Each row below holds a small network's activations on one input, seen along a few directions.
In each table, some parts of the input vary, and every possible input appears once, in random order.
A made-up example of a description, with smaller parts first: ring(8) and (point or ring(9) or (values(3) and line(6))).
Shared parts are said once, and a part with two or three values counts as separate values.
(in the rows, 128 means zero)

Rows:
r1: [ 47 121 117  89  57 133 164 111 129 134 171 145 131  65 131 152 134 131
  97]
r2: [ 42 113 129  70 106  74 137 106 100  93 142 127 152  81 123 134 168  76
 105]
r3: [183  97 143 120 162  88  73 152 124 125 139 166 103 171 174 100 112  83
 164]
r4: [162 217 162 124 169 145 109 145 100 101  61  59 140 119  63 122 182 138
 108]
r5: [ 63  72 122 144  56 147 171  80 129 154 131 146 167  88 136 143 127 121
  44]
r6: [234 164 123 197 206 171 107 186 124 118  82 121 101 247 140 122 113 169
 177]
r7: [179 186 156 225 177 192 145 105 119 159  14  58 143 157 124 152 115 151
  91]
r8: [165 238 149 171 182 190 127 136 128 127  48  57  98 138 118 161 127 159
 145]
r9: [179 159 172 168 149 138 136 121  99 128  11  59 160 127  95 111 164 128
  60]
r10: [133 145 170  87 155  77  92 125 148 125 147 133  96 130 135 125 130  92
 197]
r11: [134  35  89 111  80 122 115 161 119 116 195 209 139 142 150 109 100 140
 135]
r12: [ 98 110  62 109  85 171 145 114 175 155 250 162 110 105 126 148  68 178
 168]
r13: [110 177 172  97 143 111 107 104 132 135 108 100 103  89 150 143 135  76
 132]
r14: [194 191 151 113 181 105  96 173 118  88  98  86 111 155  62  92 188 161
 181]
r15: [ 68  81 109 162  70 188 202  73 169 192 159 148 140  76 144 170  73 155
  64]
r16: [ 89 102  85  77  56 105 136 130 129 105 218 167 136 103 118 126 117 144
 153]
r17: [126  60  75 143 101 177 148 137 179 156 221 208 118 153 166 126  66 171
 147]
r18: [124 122 180 153 138 114 121  73 129 158  72  95 147 109 159 136 132  62
  83]
r19: [ 53 134  94 124  79 189 179  98 169 185 201 140 109  64 137 169  83 168
 109]
r20: [250 139 126 145 187 121  80 208  99 101  91 118 123 208 102  71 159 142
 137]
r21: [114  43 108  90 125  47 113 162 107  93 150 201 148 156 157  85 146  81
 148]
r22: [203 216 116 172 192 159 106 152 126 100 104  79  86 188 111 137 117 180
 198]
r23: [ 65  81 122  53 119  37 116 133 119  90 164 154 134 109 117 114 156  99
 176]
r24: [ 57  69 140 126  97  73 148  88  99 135  94 133 178  91 133 127 161  66
  55]
Question: Changing only one part turns r10 into r14. The same change can be made to r13. Which row results?
Answer: r4
Question: What do these inputs look like to the network?
Answer: line(4) and line(6)

Rows:
r25: [ 29 107 178  76 104  28 153 118 105 107  93 117 128  87 141 147 168  75
 109]
r26: [ 72  51  89 139  96 155 149  79 135 194 153 154 154  85 165 129  93  98
  57]
r27: [195 173 131 100 213  68  64 164  94  93  98  91 136 168 112  94 164  98
 202]
r28: [102 183 133 146  81 122 160  91  82 110  71  88 166  96 122 137 167  94
  57]
r29: [104  33  78 116  72 129 146  78 155 146 179 166 144  97 160 126  78 132
 112]
r30: [199 128 160 201 173 145 101 114 126 126  56  83 123 174 110 131 122 125
 105]
r31: [142 215 146 161 139 235 127 110 156 157  57  67 124 101  95 163 115 173
 111]
r32: [158 103 117  57 135  75  58 188  95  66 191 178 101 160 149  96 127  83
 189]
r33: [122 149 153 171  91 144 187  80 120 155  58  88 139 113 170 140 124  73
  52]
r34: [ 88 189 201 104 103  41 128  88  85 107  73  94 144  86 146 126 181  55
  93]
r35: [119  41  91 143  98 133 122 115 135 125 195 197 161 178 157 127  86 145
 157]
r36: [139 183 168 103 171 104  70 117 108  93  48  83 159 106 118 106 204  69
 107]
r37: [203 165 120 137 176 110 110 187 107 119  93  88 135 180  89  87 154 161
 150]
r38: [179 152 124  84 202  59  99 184 126  87 118 148  91 173 152  79 172  82
 198]
r39: [103  64  77 105  88 115 115 147 107  82 209 188 165 162 110 108 130 156
 166]
r40: [ 36  95 116  68  97  59 113  96 129 142 176 151 150  65 128 114 149  43
  89]
r41: [180  68 137 135 123 128  91 166 115 129 170 207 116 168 178 126  76 147
 148]
r42: [ 98 108  84 144 101 190 151 139 177 155 238 163 111 149 138 160  92 183
 198]
r43: [172 187 107 167 169 184 130 163 173 160 136 141  57 171 136 136 101 196
 197]
r44: [174 198 187 178 180 192 128 128 140 162  94  60  83 147  90 156 115 200
 154]
r45: [188 117 121 177 182 132 128 160 150 130 109 166 101 192 161 104 114 131
 151]
r46: [ 89  70  75  73  63  99 158 107 158 123 194 174 142  86 115 108 139 133
 101]
r47: [166  95  87  98 112 123  78 188  88  82 184 191 126 167 125 113 114 145
 151]
r48: [ 51 131 100 136 104 208 162  68 159 186 196 140 134  56 117 167  69 156
  90]
r49: [ 51  79  80 112  81 125 148 105 118 157 172 160 165  66 102 125 139 100
  59]
r50: [180 176 176 100 212  79  90 131 111 101  79  69 106 159 115 104 207  70
 137]
r51: [185 162 150 150 175 126 125 144 108 116  71  70 114 163  81 101 182 134
 100]
r52: [221 141 144 185 185 127 112 157 143 143  90 104 135 190 121 119 116 140
 144]
r53: [180 129 126 133 166 101 114 189 102 101 110 159 107 170 121  82 145 167
 175]
r54: [ 51 155 141 152 115 179 211  95 167 148 128  99 122  88 132 202  93 168
  82]
r55: [102 230 155 153  98 198 206  76 145 161  94  73 116  87 132 184 104 133
  84]
r56: [154 166 144 138 135 161 114 132  95 105  40  80 167 106  89 104 174 132
  74]
r57: [ 83 105 111 117  76 166 161  93 188 160 223 152 111  57 134 159  73 198
 161]
r58: [ 72  75  98  35  73  44 110  97 152  93 196 161 134  79 123 105 132  75
 148]
r59: [ 95  70 135  56  95  56  99 151 121  86 205 190 132 150 130  88 143  86
 210]
r60: [167 129 128 139 119 186  99 182 139 148 210 173  74 138 151 166  68 200
 196]
r61: [196 207 129 164 181 184 121 162 158 171 116  79  92 174  96 146 102 205
 185]
r62: [167 131 191 180 135 165 128 117 135 148  23  98 154 119 127 123 133 119
  83]
r63: [ 59  66 121 160 105 140 176  96 115 145  78 114 144 115 169 166 106 116
  70]
r64: [ 48  97 113 129  95 104 177 118  99 100  96 117 159  93 112 165 150 127
  70]
Question: What do these inputs look like to the network?
Answer: line(4) and ring(10)
Question: Changing only the line(4) part turns r27 into r37. The same change can be made to r40. Which row results?
Answer: r49
Question: Start at r44 and move only the ring(10) part, one step at a time. The first step leads to r61. Which rows follow, in order?
Answer: r43, r60, r42, r57, r48, r54, r55, r31

Rows:
r65: [ 13 104 127 112  47 143 189  57 143 159 149 128 154  34 135 172 112 112
  56]
r66: [195 183 147 153 180 141 100 157 115 116  87  95 109 175 119 120 140 137
 152]
r67: [ 80  69  95  97  82 111 143 125 134 128 193 179 138 108 138 125 117 126
 123]
r68: [ 79  72 106  95  86 107 135 115 138 132 189 176 138 104 146 127 113 112
 127]
r69: [ 79  73 101 106  85 123 141 117 141 136 191 177 132 109 152 137 101 123
 127]
r70: [193 174 152 143 186 124  96 156 119 117  81  98 111 167 118 110 148 127
 156]
r71: [195 172 147 151 178 143 101 155 128 121  92  96 113 169 110 116 139 149
 160]
r72: [191 175 142 145 178 132 101 162 114 108  84  98 116 169 109 113 149 144
 156]
r73: [159 204 182 192 158 172 154 103 118 148   5  43 135 120 112 149 147 132
  67]
r74: [ 86  73  94 104  85 126 140 115 143 141 197 173 136 104 140 130 104 130
 123]
r75: [ 77  69 100  94  83  95 142 115 134 122 187 175 139 107 145 125 117 112
 129]
r76: [186 168 143 143 189 119  95 158 111 108  82  97 116 172 113 112 151 132
 160]
Question: Changing only one part turns r69 into r66. The same change can be made to r75. Which row results?
Answer: r76
Question: What do these inputs look like to the network?
Answer: values(2) and (point or ring(5))
Question: Change only the values(2) part in r71. List by row number the other rows that result.
Answer: r74
Question: Change only the values(2) part in r65. List by row number the other rows that result.
Answer: r73

Rows:
r77: [ 87   5 107 102  69  70 141 118 126 119 181 203 162 130 163 105 120  88
 106]
r78: [199 133 127  97 195  57  58 191  87  71 107 129 125 187 107  69 182 105
 184]
r79: [ 31 116 138  77  70  93 152  66 132 142 153 131 147  37 139 144 136  71
  82]
r80: [130  72  93 145 119 165 129 130 166 159 195 186 106 148 172 141  58 154
 160]
r81: [126 157 177 176 138 143 156 101 102 142  15  75 149 110 134 144 149  98
  44]
r82: [136 201 168 156 142 164 140 105 126 133  50  58 132 105 103 151 143 140
 105]
r83: [ 67  94  92 143  65 187 187 100 147 165 163 140 152  78 110 157 102 178
  69]
r84: [ 49 113  92  59  86  96 131 129 137 104 229 169 116  99 126 143 123 131
 179]
r85: [186 194 141 137 183 149 100 158 144 129 123  96  94 161 103 123 133 161
 184]
r86: [211 131 117 134 159 130  87 184 119 109 139 153 111 192 133  93 127 143
 171]
r87: [184 192 156 182 183 154 128 127 122 136  52  67 115 161 119 135 134 139
 125]
Question: What do these inputs look like to the network?
Answer: values(5) or line(6)
